[[ 0.13  0.11 -0.60 -0.05 -0.22  0.16 -0.28 -0.02  0.03  0.04]
 [-0.07  0.00  0.00 -0.01 -0.07 -0.01  0.04  0.02  0.14 -0.20]
 [ 0.60  0.51 -2.75 -0.26 -1.01  0.72 -1.29 -0.13  0.12  0.09]
 [-0.58 -0.70 -0.57 -0.12  0.53  0.03 -2.01  0.21  0.44 -0.53]
 [ 0.06  0.06 -0.25 -0.04 -0.08  0.06 -0.12 -0.01  0.02  0.01]
 [-0.59 -0.77 -0.61 -0.12  0.56  0.03 -2.10  0.22  0.48 -0.57]
 [-0.21 -0.01 -0.03 -0.12 -0.28 -0.02  0.02  0.06  0.44 -0.68]
 [-1.51 -1.92 -1.52 -0.30  1.45  0.08 -5.36  0.58  1.24 -1.48]] ans = 0.58

[[-0.90 -0.72  0.65 -0.42  0.79  0.85 -1.03  0.75  0.44  0.40 -0.41]
 [-0.98 -0.74  0.64 -0.42  0.85  0.97 -1.05  0.84  0.44  0.40 -0.41]
 [-2.07  2.71 -4.20  3.69  1.40  2.40  0.72  2.16 -3.65 -3.53  3.67]
 [ 0.54  0.96 -0.63  0.32 -0.58 -0.39  1.03 -0.41 -0.46 -0.34  0.35]
 [ 3.32  2.05  1.45 -1.77 -3.23 -3.02  3.62 -3.03  1.35  1.58 -1.64]
 [-0.49 -0.92  1.71 -1.59  0.56  0.33 -0.92  0.37  1.33  1.51 -1.52]
 [-0.99  0.80 -1.94  1.69  0.70  1.16  0.07  1.04 -1.67 -1.61  1.69]
 [ 1.46  1.82 -0.67  0.22 -1.52 -1.09  2.32 -1.19 -0.41 -0.24  0.25]
 [-0.99 -0.79  0.69 -0.47  0.88  0.87 -1.11  0.81  0.47  0.44 -0.45]
 [ 1.43  1.26  0.09 -0.51 -1.52 -1.47  1.63 -1.43  0.11  0.42 -0.36]
 [ 1.39  0.69  0.64 -0.82 -1.24 -1.31  1.21 -1.25  0.60  0.71 -0.76]
 [-0.72 -1.02  1.51 -1.19  0.76  0.62 -1.09  0.61  1.15  1.15 -1.20]] ans = 1.15

[[ 2.14 -2.71 -0.76 -2.63 -1.29  2.81  2.63 -0.38]
 [ 1.28  2.61 -1.61  1.29 -0.08  0.33 -4.35  1.45]
 [-0.79  3.20  0.79 -0.58 -0.13 -1.81 -1.70  1.47]
 [-1.45  0.32 -1.27 -0.68  1.08  1.49  2.44 -4.29]
 [ 0.62  3.02  0.96  1.49  1.18 -1.32 -0.50 -1.29]
 [-2.38 -0.80 -0.54 -1.00  0.09  2.14  1.66 -4.63]
 [-0.67  2.63 -1.48  0.79 -1.11  0.07 -3.51  3.43]] ans = 0.07

[[-2.82 -1.58 -2.45 -2.54 -5.11  1.08  3.54  3.39 -1.67 -2.56 -2.85  0.78]
 [-1.71 -3.06 -2.33 -2.13  3.74  3.70 -3.52  2.36 -2.98 -2.19 -1.68  4.20]
 [ 1.57  3.33  2.02  1.85 -0.76 -3.30  0.72 -3.27  2.81  1.90  1.44 -3.82]
 [ 3.05  2.53  2.94  2.85  3.37 -2.47 -2.66 -4.23  2.56  2.86  2.95 -2.39]
 [ 2.25  2.91  2.37  2.34  2.58 -2.43 -2.22 -3.80  2.48  2.24  2.08 -2.45]
 [ 1.27  3.72  2.07  1.97 -3.45 -4.10  3.06 -2.40  3.01  2.03  1.21 -4.87]
 [ 2.88  2.25  2.66  2.63  4.00 -1.70 -3.36 -3.88  2.30  2.71  2.87 -1.48]
 [-2.57 -0.76 -2.53 -2.43  1.88  2.61 -1.47  1.68 -1.85 -2.51 -2.67
   2.73]] ans = -2.51

[[ 1.11  1.48  1.28  1.05 -0.17 -0.92]
 [-0.37  0.76  3.80 -0.32  0.54 -0.92]
 [ 0.47  1.38  3.71  0.53 -0.14 -1.57]
 [ 0.64 -0.67 -4.75  0.66 -0.86  1.05]
 [ 0.01  1.04  3.64  0.07  0.25 -1.16]
 [-0.89 -1.30 -0.89 -0.88 -0.20  0.63]
 [-1.01 -1.42 -1.37 -0.93  0.09  0.87]
 [ 1.09  1.51  1.28  1.04 -0.01 -0.90]] ans = 1.04

[[ 0.74  0.63  2.24  0.48 -0.42 -1.91  1.57 -1.10  0.71]
 [ 1.46  1.09 -2.39  0.48  0.41 -1.79 -0.77  0.08  2.59]
 [ 3.28  1.20  0.37  2.10  0.95  2.25  0.03  0.92  1.91]
 [-0.22 -1.65 -3.22  2.07 -3.19 -0.86 -1.92  0.09 -1.02]
 [ 0.96  0.01  2.41 -0.20  0.56  0.65  2.33 -0.97  1.38]
 [ 3.35  0.32 -0.61  4.66 -2.26  1.63  1.13 -1.94  1.41]] ans = 1.13

[[ 0.78  3.26  0.56 -2.50 -2.18 -0.23 -2.80  0.40  0.35  0.40 -0.62 -3.80
  -0.23]
 [ 0.39 -3.43  0.44  2.07  1.86  0.98  2.50  0.57  0.76  0.49  1.44  2.90
   0.96]
 [ 1.50 -1.65  1.64 -1.87 -1.81  3.50 -1.26  1.94  1.78  2.28  4.93 -1.15
   3.55]
 [ 2.22 -4.12  2.40 -1.08 -1.05  4.63 -0.35  2.81  2.60  3.46  5.67 -0.31
   4.66]
 [ 3.70  0.13  3.12  0.53  0.50  0.65  0.05  2.90  3.17  2.13  0.43 -0.80
   0.65]
 [-4.28  3.29 -4.15  1.09  1.08 -4.73  0.64 -4.37 -4.23 -4.55 -4.78  0.88
  -4.72]
 [ 3.13  1.52  2.85 -3.28 -2.97  2.79 -3.10  2.85  2.88  2.80  3.27 -3.70
   2.83]
 [ 0.31 -0.28  0.02  4.05  3.73 -2.39  3.22 -0.27  0.11 -1.00 -3.02  2.96
  -2.43]
 [ 3.65  1.76  3.12 -3.27 -2.96  1.98 -3.32  2.86  2.97  2.74  2.03 -4.35
   2.00]] ans = 2.03
